Each row below holds a small network's activations on one record, seen along a few directions.
After each row come some of the record's fields: Nivun, Gevat, Tozed, Nuto.
Not every record has every field; a missing one is written none.
Other fields move the rows too, some of them a lot.
In the rows, 500 means zero.
Strong random noise was added to every row along 6 fixed directions; ignore it. To show where, here is one row again and again, with new noise each time:
[296, 613, 568, 575, 512, 504, 539, 547, 372, 637, 585, 489, 537, 505, 534, 499, 460, 549, 353, 448]
[477, 746, 635, 335, 620, 375, 396, 213, 239, 493, 667, 354, 533, 567, 840, 757, 438, 547, 308, 543]
[218, 547, 573, 763, 560, 525, 516, 390, 460, 750, 649, 741, 779, 625, 555, 524, 413, 511, 432, 475]
[265, 421, 327, 499, 706, 594, 365, 623, 376, 646, 293, 199, 384, 400, 497, 477, 416, 492, 443, 598]
[546, 469, 497, 491, 512, 568, 450, 623, 542, 413, 535, 563, 576, 512, 381, 544, 386, 484, 602, 442]
[503, 519, 558, 473, 549, 658, 538, 523, 374, 556, 482, 336, 542, 499, 372, 595, 421, 563, 302, 386]
[414, 581, 475, 487, 551, 521, 479, 637, 469, 493, 555, 470, 475, 453, 450, 506, 422, 528, 525, 466]
[237, 568, 506, 703, 485, 590, 620, 723, 502, 680, 585, 610, 561, 467, 319, 378, 448, 561, 449, 384]

[358, 612, 496, 529, 617, 442, 516, 368, 435, 572, 548, 387, 443, 495, 660, 502, 537, 542, 443, 567]
<Nivun:j4 Gevat:s2 Tozed:c2 Nuto:m4>
[658, 385, 450, 439, 658, 588, 520, 250, 357, 545, 579, 297, 671, 578, 431, 742, 368, 568, 315, 468]
<Nivun:j2 Gevat:s1 Tozed:c4 Nuto:m2>
[139, 361, 400, 753, 463, 516, 492, 617, 522, 816, 268, 580, 490, 482, 554, 256, 597, 416, 465, 609]
<Nivun:j1 Gevat:s1 Tozed:c3 Nuto:m5>
[662, 473, 627, 420, 402, 451, 637, 431, 399, 440, 556, 407, 475, 557, 531, 595, 528, 530, 368, 421]
<Nivun:j4 Gevat:s2 Tozed:c4 Nuto:m5>
[377, 524, 606, 634, 256, 341, 675, 681, 534, 535, 606, 673, 439, 503, 563, 299, 623, 487, 500, 459]
<Nivun:j4 Gevat:s2 Tozed:c4 Nuto:m1>
[486, 361, 501, 564, 547, 576, 352, 453, 570, 524, 311, 560, 593, 545, 553, 514, 482, 399, 616, 592]
<Nivun:j1 Gevat:s2 Tozed:c2 Nuto:m1>
[495, 491, 329, 510, 366, 510, 436, 741, 677, 507, 357, 680, 404, 372, 363, 273, 560, 456, 638, 561]
<Nivun:j1 Gevat:s2 Tozed:c3 Nuto:none>
[770, 311, 356, 290, 468, 521, 278, 393, 500, 402, 354, 471, 554, 497, 512, 608, 447, 416, 511, 620]
<Nivun:j4 Gevat:s1 Tozed:c3 Nuto:none>
[232, 599, 312, 597, 744, 530, 461, 479, 523, 652, 471, 383, 404, 431, 523, 437, 485, 540, 549, 588]
<Nivun:j4 Gevat:s2 Tozed:c5 Nuto:m2>
[373, 739, 597, 623, 207, 590, 607, 588, 468, 796, 533, 860, 651, 447, 371, 348, 570, 566, 204, 395]
<Nivun:j1 Gevat:s1 Tozed:none Nuto:none>
[641, 454, 631, 360, 293, 380, 573, 773, 459, 219, 459, 340, 239, 485, 499, 399, 583, 476, 507, 397]
<Nivun:j4 Gevat:s2 Tozed:c5 Nuto:m2>
[386, 581, 713, 707, 219, 549, 766, 715, 524, 613, 619, 762, 592, 545, 298, 340, 555, 554, 365, 257]
<Nivun:j4 Gevat:s2 Tozed:c5 Nuto:m3>
[635, 563, 648, 458, 455, 508, 390, 127, 408, 568, 421, 589, 667, 643, 699, 649, 537, 477, 276, 542]
<Nivun:j1 Gevat:s2 Tozed:c5 Nuto:none>
[464, 800, 160, 370, 622, 574, 522, 801, 622, 524, 548, 467, 256, 163, 196, 380, 466, 638, 640, 519]
<Nivun:j1 Gevat:s1 Tozed:c4 Nuto:none>
[202, 549, 484, 568, 212, 459, 397, 849, 423, 721, 330, 723, 461, 358, 540, 229, 554, 427, 407, 584]
<Nivun:j1 Gevat:s1 Tozed:c2 Nuto:none>
[502, 284, 683, 655, 213, 425, 519, 538, 522, 538, 468, 837, 713, 656, 593, 434, 534, 378, 514, 489]
<Nivun:j1 Gevat:s2 Tozed:c4 Nuto:m5>
[464, 574, 425, 567, 632, 550, 570, 553, 620, 458, 587, 511, 465, 489, 348, 466, 461, 560, 645, 444]
<Nivun:j1 Gevat:s2 Tozed:c5 Nuto:m2>
[358, 537, 728, 643, 377, 557, 709, 625, 397, 590, 587, 508, 523, 542, 410, 418, 548, 573, 290, 296]
<Nivun:j4 Gevat:s1 Tozed:c1 Nuto:m4>
[426, 379, 450, 501, 261, 437, 487, 727, 448, 589, 352, 537, 395, 428, 479, 278, 596, 454, 389, 533]
<Nivun:j1 Gevat:s1 Tozed:c3 Nuto:none>
[741, 458, 312, 324, 569, 372, 257, 323, 588, 336, 629, 718, 663, 524, 593, 683, 361, 441, 757, 666]
<Nivun:j4 Gevat:s1 Tozed:c4 Nuto:none>
[511, 426, 463, 571, 458, 566, 557, 501, 543, 559, 431, 522, 521, 530, 407, 430, 533, 507, 421, 476]
<Nivun:j4 Gevat:s2 Tozed:c5 Nuto:none>
[405, 634, 498, 459, 536, 488, 593, 746, 409, 482, 625, 371, 388, 382, 372, 476, 425, 605, 485, 383]
<Nivun:j2 Gevat:s1 Tozed:c2 Nuto:m2>
[155, 652, 491, 772, 660, 491, 643, 470, 568, 693, 625, 581, 498, 506, 500, 391, 544, 575, 540, 461]
<Nivun:j4 Gevat:s2 Tozed:c5 Nuto:m4>
[595, 535, 571, 447, 372, 399, 294, 360, 506, 458, 452, 762, 628, 588, 706, 549, 508, 394, 540, 600]
<Nivun:j1 Gevat:s1 Tozed:c5 Nuto:none>
[255, 611, 281, 499, 645, 438, 563, 459, 319, 770, 555, 258, 364, 355, 558, 465, 519, 618, 261, 588]
<Nivun:j2 Gevat:s1 Tozed:c4 Nuto:none>
[490, 685, 423, 411, 548, 554, 435, 593, 600, 445, 435, 479, 363, 355, 479, 464, 530, 503, 624, 558]
<Nivun:j1 Gevat:s2 Tozed:c2 Nuto:m1>
[831, 467, 733, 374, 354, 523, 484, 328, 401, 341, 616, 590, 730, 667, 527, 755, 413, 467, 373, 377]
<Nivun:j2 Gevat:s1 Tozed:c1 Nuto:m3>
[642, 739, 529, 407, 674, 487, 518, 430, 644, 308, 568, 414, 338, 460, 485, 580, 542, 567, 681, 472]
<Nivun:j1 Gevat:s2 Tozed:c1 Nuto:m1>
[510, 516, 610, 387, 254, 407, 531, 659, 404, 418, 412, 399, 321, 455, 593, 366, 635, 473, 352, 474]
<Nivun:j1 Gevat:s2 Tozed:c3 Nuto:m2>
[466, 442, 441, 523, 504, 310, 521, 426, 415, 512, 683, 491, 544, 555, 639, 520, 473, 504, 478, 558]
<Nivun:j2 Gevat:s1 Tozed:c4 Nuto:m2>
[486, 568, 569, 457, 481, 491, 468, 490, 449, 460, 490, 447, 477, 509, 582, 536, 505, 490, 428, 488]
<Nivun:j4 Gevat:s2 Tozed:c1 Nuto:m2>
[410, 486, 515, 661, 626, 530, 493, 332, 602, 543, 561, 634, 640, 613, 532, 522, 488, 487, 608, 504]
<Nivun:j4 Gevat:s2 Tozed:c5 Nuto:m4>
[451, 631, 508, 530, 536, 462, 580, 576, 535, 453, 703, 573, 498, 470, 447, 482, 463, 573, 607, 443]
<Nivun:j4 Gevat:s1 Tozed:c2 Nuto:m4>
[591, 511, 371, 319, 572, 471, 415, 489, 546, 387, 326, 241, 258, 395, 593, 491, 585, 469, 547, 623]
<Nivun:j4 Gevat:s2 Tozed:c3 Nuto:m1>
[541, 303, 412, 555, 455, 535, 508, 397, 495, 606, 446, 521, 600, 559, 463, 473, 517, 478, 389, 536]
<Nivun:j4 Gevat:s1 Tozed:c3 Nuto:none>
[689, 751, 566, 375, 592, 528, 657, 513, 600, 256, 657, 378, 320, 449, 342, 551, 557, 628, 581, 338]
<Nivun:j1 Gevat:s2 Tozed:c5 Nuto:m4>
[591, 382, 399, 426, 611, 660, 588, 390, 356, 634, 395, 174, 474, 473, 365, 621, 472, 571, 250, 467]
<Nivun:j2 Gevat:s1 Tozed:c3 Nuto:m5>
[502, 445, 477, 495, 373, 427, 585, 547, 402, 572, 621, 535, 543, 497, 460, 479, 500, 539, 356, 466]
<Nivun:j2 Gevat:s1 Tozed:c4 Nuto:none>
[233, 512, 537, 676, 576, 439, 474, 435, 516, 647, 440, 531, 486, 544, 682, 422, 559, 459, 516, 587]
<Nivun:j4 Gevat:s2 Tozed:c1 Nuto:m1>
[332, 638, 567, 537, 596, 535, 296, 197, 331, 770, 399, 582, 683, 563, 755, 630, 465, 480, 291, 624]
<Nivun:j1 Gevat:s1 Tozed:c1 Nuto:none>

Which values does each new row have?
[344, 839, 578, 604, 584, 428, 509, 329, 542, 623, 680, 753, 592, 522, 640, 529, 522, 567, 503, 512]
<Nivun:j1 Gevat:s2 Tozed:c1 Nuto:none>
[495, 607, 367, 449, 426, 286, 434, 528, 623, 411, 673, 734, 453, 456, 625, 401, 547, 472, 702, 613]
<Nivun:j4 Gevat:s1 Tozed:c3 Nuto:none>
[490, 585, 445, 544, 676, 421, 557, 506, 669, 350, 598, 479, 358, 486, 464, 457, 548, 543, 756, 493]
<Nivun:j1 Gevat:s2 Tozed:c5 Nuto:m4>
[682, 496, 777, 539, 271, 577, 584, 291, 463, 523, 496, 686, 730, 681, 499, 566, 578, 486, 225, 367]
<Nivun:j1 Gevat:s2 Tozed:c5 Nuto:none>
[503, 581, 698, 578, 539, 541, 755, 407, 436, 516, 586, 335, 433, 570, 414, 510, 609, 626, 289, 316]
<Nivun:j1 Gevat:s2 Tozed:c5 Nuto:m4>
[487, 485, 343, 578, 774, 703, 629, 478, 654, 576, 481, 351, 468, 423, 208, 521, 446, 605, 595, 447]
<Nivun:j4 Gevat:s2 Tozed:c4 Nuto:m1>
[592, 584, 653, 406, 511, 564, 504, 465, 418, 447, 364, 272, 377, 489, 544, 576, 580, 521, 345, 446]
<Nivun:j1 Gevat:s2 Tozed:c1 Nuto:m1>
[632, 498, 423, 308, 322, 409, 416, 769, 582, 273, 403, 495, 279, 372, 485, 370, 555, 422, 666, 554]
<Nivun:j1 Gevat:s2 Tozed:c3 Nuto:m3>
[446, 501, 518, 693, 637, 538, 624, 150, 527, 660, 691, 594, 724, 651, 512, 573, 507, 573, 415, 465]
<Nivun:j4 Gevat:s1 Tozed:c3 Nuto:m4>
[534, 389, 423, 378, 570, 595, 366, 609, 486, 418, 190, 208, 315, 419, 484, 479, 518, 442, 497, 573]
<Nivun:j1 Gevat:s2 Tozed:c1 Nuto:m2>
[548, 381, 372, 427, 603, 529, 529, 603, 435, 484, 450, 294, 386, 420, 393, 526, 436, 527, 529, 507]
<Nivun:j4 Gevat:s1 Tozed:c4 Nuto:m5>
[367, 516, 715, 654, 371, 619, 638, 502, 359, 732, 512, 591, 665, 574, 412, 467, 514, 554, 172, 345]
<Nivun:j1 Gevat:s1 Tozed:c1 Nuto:none>
[676, 351, 516, 403, 501, 457, 439, 393, 466, 405, 462, 467, 549, 563, 589, 629, 456, 449, 545, 550]
<Nivun:j4 Gevat:s2 Tozed:c4 Nuto:m5>
[413, 638, 344, 509, 597, 384, 511, 514, 655, 434, 606, 520, 349, 425, 561, 389, 562, 523, 721, 585]
<Nivun:j4 Gevat:s2 Tozed:c3 Nuto:m4>
[411, 373, 713, 561, 357, 434, 361, 431, 403, 549, 289, 535, 548, 628, 799, 481, 593, 350, 400, 583]
<Nivun:j1 Gevat:s2 Tozed:c1 Nuto:m1>
[352, 423, 599, 586, 423, 331, 562, 353, 253, 699, 602, 524, 608, 604, 763, 551, 508, 492, 281, 544]
<Nivun:j2 Gevat:s1 Tozed:c4 Nuto:m5>
[370, 892, 529, 632, 682, 440, 630, 153, 616, 641, 787, 692, 594, 541, 615, 546, 585, 630, 513, 507]
<Nivun:j1 Gevat:s2 Tozed:c3 Nuto:m1>
[339, 470, 394, 536, 651, 505, 485, 650, 555, 480, 382, 316, 297, 416, 473, 384, 527, 505, 642, 530]
<Nivun:j4 Gevat:s2 Tozed:c5 Nuto:m4>
[376, 258, 314, 553, 515, 432, 409, 702, 485, 565, 444, 515, 517, 461, 461, 432, 399, 429, 647, 596]
<Nivun:j2 Gevat:s1 Tozed:c4 Nuto:m3>
[403, 718, 522, 485, 627, 285, 442, 464, 584, 374, 620, 535, 340, 487, 734, 486, 562, 497, 738, 591]
<Nivun:j1 Gevat:s2 Tozed:c1 Nuto:m1>
